A small network was shown many inputs. Here are its activations along a few directions, one row for each input.
In each table, some parts of the input vary, and every possible input appears once, in random order.
A made-up example of a description, with smaller parts first: one of 3 separate values, together with either a single point or one of 9 places around a ring or (one of 4 places along a line, together with one of 5 places around a ring).
Shared parts are said once, and a part with two or three values counts as separate values.
(in the rows, 128 means zero)

Other details of the inputs vary at random and push rows far along two fixed directions, the same in every table; ignore that.

Table:
R1: [139  75 112 149 152 128  44 133 136 111 124]
R2: [147 104 115 131 119 115  53 128 132 119 137]
R3: [150 153 174 111  93 128 151 131 122 147 176]
R4: [121  83  92 117 115 133  62 114 152  98 134]
R5: [111  62  99 121 135 126  75 118 149 123 115]
R6: [130 117 163 113  81 136 161 108 131 121 160]
R7: [118 142 194  98 117 138 142 129 118 165 162]
R8: [102 235  43 191 192 139 193 173 135  76  34]
R9: [135 117 111 151 154 135  73 141 120 102 116]
R10: [125 105 168 117  90 144 167 112 120 127 156]
R11: [136 128 188 106 107 122 151 129 105 162 167]
R12: [139 136 176 102 103 112 137 124 116 151 166]
R13: [126 118 159  99  79 116 175 111 122 145 165]
R14: [142 120  87  98 143 106  42 139 138 124 118]
R15: [135 111 175 123 124 117 144 131 116 163 153]
R16: [109 154 107 133 140 122 181 140 117 131  84]
R17: [127 100 158 119  82 132 165 116 117 142 157]
R18: [124 138 159  97  88 146 169 114 137 124 170]
R19: [135 157 192 133 108 134 182 136 104 157 158]
R20: [ 95 217  64 213 197 153 207 169 118  78  35]
R21: [111  88  95 150 145 137 104 126 144 108 108]
R22: [129 134 139  80  92 118 164 120 131 141 143]
R23: [155 113 128 120 143 142 178  39 120 177 139]
R24: [115  97 153 101 108 116 169 119 129 164 130]
R25: [162 184 118 159 197 148 180  72 105 166  95]
R26: [132 112 124 119 133 132  48 126 143 112 141]
R27: [123  83 107 156 133 132 118 121 138 103 111]
R28: [136 126 109 117 140 134  52 132 142 103 143]
R29: [139 190 136 150 144 139 156 150 125 108 127]
R30: [127  86 123 136 153 136  53 131 140 124 132]
R31: [119 177 132 133 160 118 153 154 110 147  95]
R32: [122 139  65 172 192 138  53 155 130  88  78]
R33: [147 151 173  97 103 119 150 130 119 148 176]
R34: [121  91  85  98 115 103  78 117 141 122 112]
R35: [118 115 124 139 162 127  82 142 138 137 112]
R36: [110 226  79 205 221 120 192 189 115 126  20]
R37: [118 137 122 175 129 130 200 139 122 130 103]
R38: [132 161 163 120  91 145 211 124 127 116 155]
R39: [135 115 108 101 135 103  51 132 134 134 117]
R40: [116  87  89 106 118 123  60 115 153 111 124]
R41: [140 139 190 114 101 134 136 120 124 132 168]
R42: [119 129 155 120 104 126 199 123 108 141 138]
R43: [133 125  94 110 147 125  37 137 147 112 126]
R44: [135  73  82 128 100 116  65 116 142 107 133]
R45: [122 153 193  94 107 130 139 123 130 157 165]
R46: [111  77  87 115 131 130  62 120 141 112 114]
R47: [141  79 114 150 139 118  61 134 132 131 128]
R48: [141 128 151 108  72 131 176 119 128 134 168]
R49: [115 137 120 161 139 123 203 139 117 131  98]
R50: [128 173 104 139 126 125 196 142 121 110 112]
Each input here is: one of 2 separate values, together with either a single point or (one of 4 places along a line, together with one of 6 places around a ring).
Question: The inputs of R49 and R15 match in every part but the choice among 2 separate values. If R42 is changed in the same way as R49 into R15, which row does it become?
Answer: R11
Question: The inputs of R37 and R47 match in every part but the choice among 2 separate values. If R34 is changed in the same way as R37 into R47, which row does it become?
Answer: R39
Question: Change only the place on the ring of 6 in R12. List by row number the other rows that result.
Answer: R2, R26, R39, R41, R45
Question: Start at R35 and move only the place on the line of 4, one step at a time. The first step leads to R7. Which rows follow, in order?
Answer: R45, R43

Table:
R51: [133  37 120  88  93 125  79  76 140 138 158]
R52: [123 128 206  94  79 140 188 120 123 153 182]
R53: [133 117  79 142 142 117  48 149 142  90 111]
R54: [124 130 187 107  85 131 198 117 116 152 165]
R55: [130 106 115  99 117 120  33 143 140 110 146]
R56: [123 159 169 129 106 134 242 122 117 154 139]
R57: [118 161  64 182 167 135 180 127 122 105  65]
R58: [129 100 149 108 102 132 117 124 131 128 161]
R59: [125 103 149 108 100 127 165 109 133 147 148]
R60: [115 154 136 142 123 130 187 136 119 126 113]
R61: [148 119  83 156 200 122  38 125 124 135  88]
R62: [124 207 104 156 160 128 139 176 124  96  91]
R63: [137  75 127  95  99 121  35 124 149 117 160]
R64: [130 198 104 185 218 130 142 145 112 141  64]
Question: The inputs of R57 and R51 match in every part but one. If R54 is changed in the same way as R57 into R51, which row does it become?
Answer: R60
Question: What do these inputs look like to the network?
Answer: one of 2 separate values, together with either a single point or one of 6 places along a line

Table:
R65: [111 151  38 197 184 126 101 175 134  68  47]
R66: [137 134 171 123 127 129 136 125 119 155 152]
R67: [130 132 128 108 124 120  85 142 135 125 138]
R68: [123 117 145 132 128 133 158 115 122 144 129]
R69: [137  78  80 116 126 116  61 111 136 116 124]
R70: [125 158 163 138 120 141 182 134 122 131 141]
R71: [136 108 164  89 110 126 123 101 126 163 160]
R72: [137 115 148 101 106 123 135 112 126 148 154]
R73: [133 199 145 143 148 128 189 140 113 144 114]
R74: [137  70 156  98 117 126  76 101 129 155 161]
R75: [136  85 137  96  89 121 127  99 131 142 157]
R76: [135 159 135 118 132 130 122 130 129 127 135]
R77: [133 127  80 137 169 122  71 126 134 124  96]
R78: [126  97 102 117 125 125 122 105 134 130 120]
R79: [141 115 171  80  90 129 113 108 131 145 180]
R80: [124 124  37 157 154 125  86 134 144  78  78]
R81: [136 135  70 147 164 118  78 136 129 111  90]
R82: [129  90  60 163 154 121  78 130 135  98  88]
R83: [129 155 145 115 114 133 164 126 127 129 142]
R84: [124 105 119 105 103 121 103 130 137 116 140]
R85: [123 116 152 121 111 129 125 142 128 125 145]
R86: [117 200 156 159 150 133 185 168 117 127 110]
R87: [143  62 144  92 103 128  37 108 138 130 174]
R88: [122 156  46 173 189 125 115 143 131 102  55]
R89: [124 124 100 130 140 127 132 116 129 128 107]
R90: [136 102 182 100 117 129 115 105 124 167 167]
R91: [106 173 135 166 130 136 212 159 122 112 101]
R92: [129 144 159 139 126 132 178 129 117 144 135]
R93: [118 176 147 157 129 143 207 140 119 121 120]
R94: [136 123 144 132 134 126 119 127 121 140 135]
R95: [122 107 152 126 115 135 171 109 125 147 137]
R96: [129 100 152  84  88 122 106 125 135 134 167]
R97: [124 162 156 113 114 126 152 144 124 134 139]
R98: [120 129  78 168 147 135 123 138 134  91  92]
R99: [135  79  84 106 115 123  50 112 144 104 137]
R100: [141  88 133 109 124 128  43 121 137 126 157]
R101: [112 166 141 130 107 129 205 142 126 122 122]
R102: [121 154 148 149 147 136 187 129 118 145 115]
R103: [126 143 154 143 122 132 189 127 116 141 130]
R104: [120 161 161 139 128 132 158 155 121 130 129]
Question: The inputs of R96 and R85 match in every part but one. If R97 is changed in the same way as R96 into R85, which row does it become?
Answer: R104
Question: The inputs of R93 and R99 match in every part but one. If R92 is changed in the same way as R93 into R99, which row does it become?
Answer: R72
Question: What do these inputs look like to the network?
Answer: one of 2 separate values, together with one of 4 places along a line, together with one of 5 places along a line
Question: Start at R65 and move only the place on the line of 4, one step at a time. The first step leads to R93. Which rows follow, in order?
Answer: R103, R68
Question: Change only the choice among 2 separate values in R89. List by row number the other rows that result.
Answer: R68
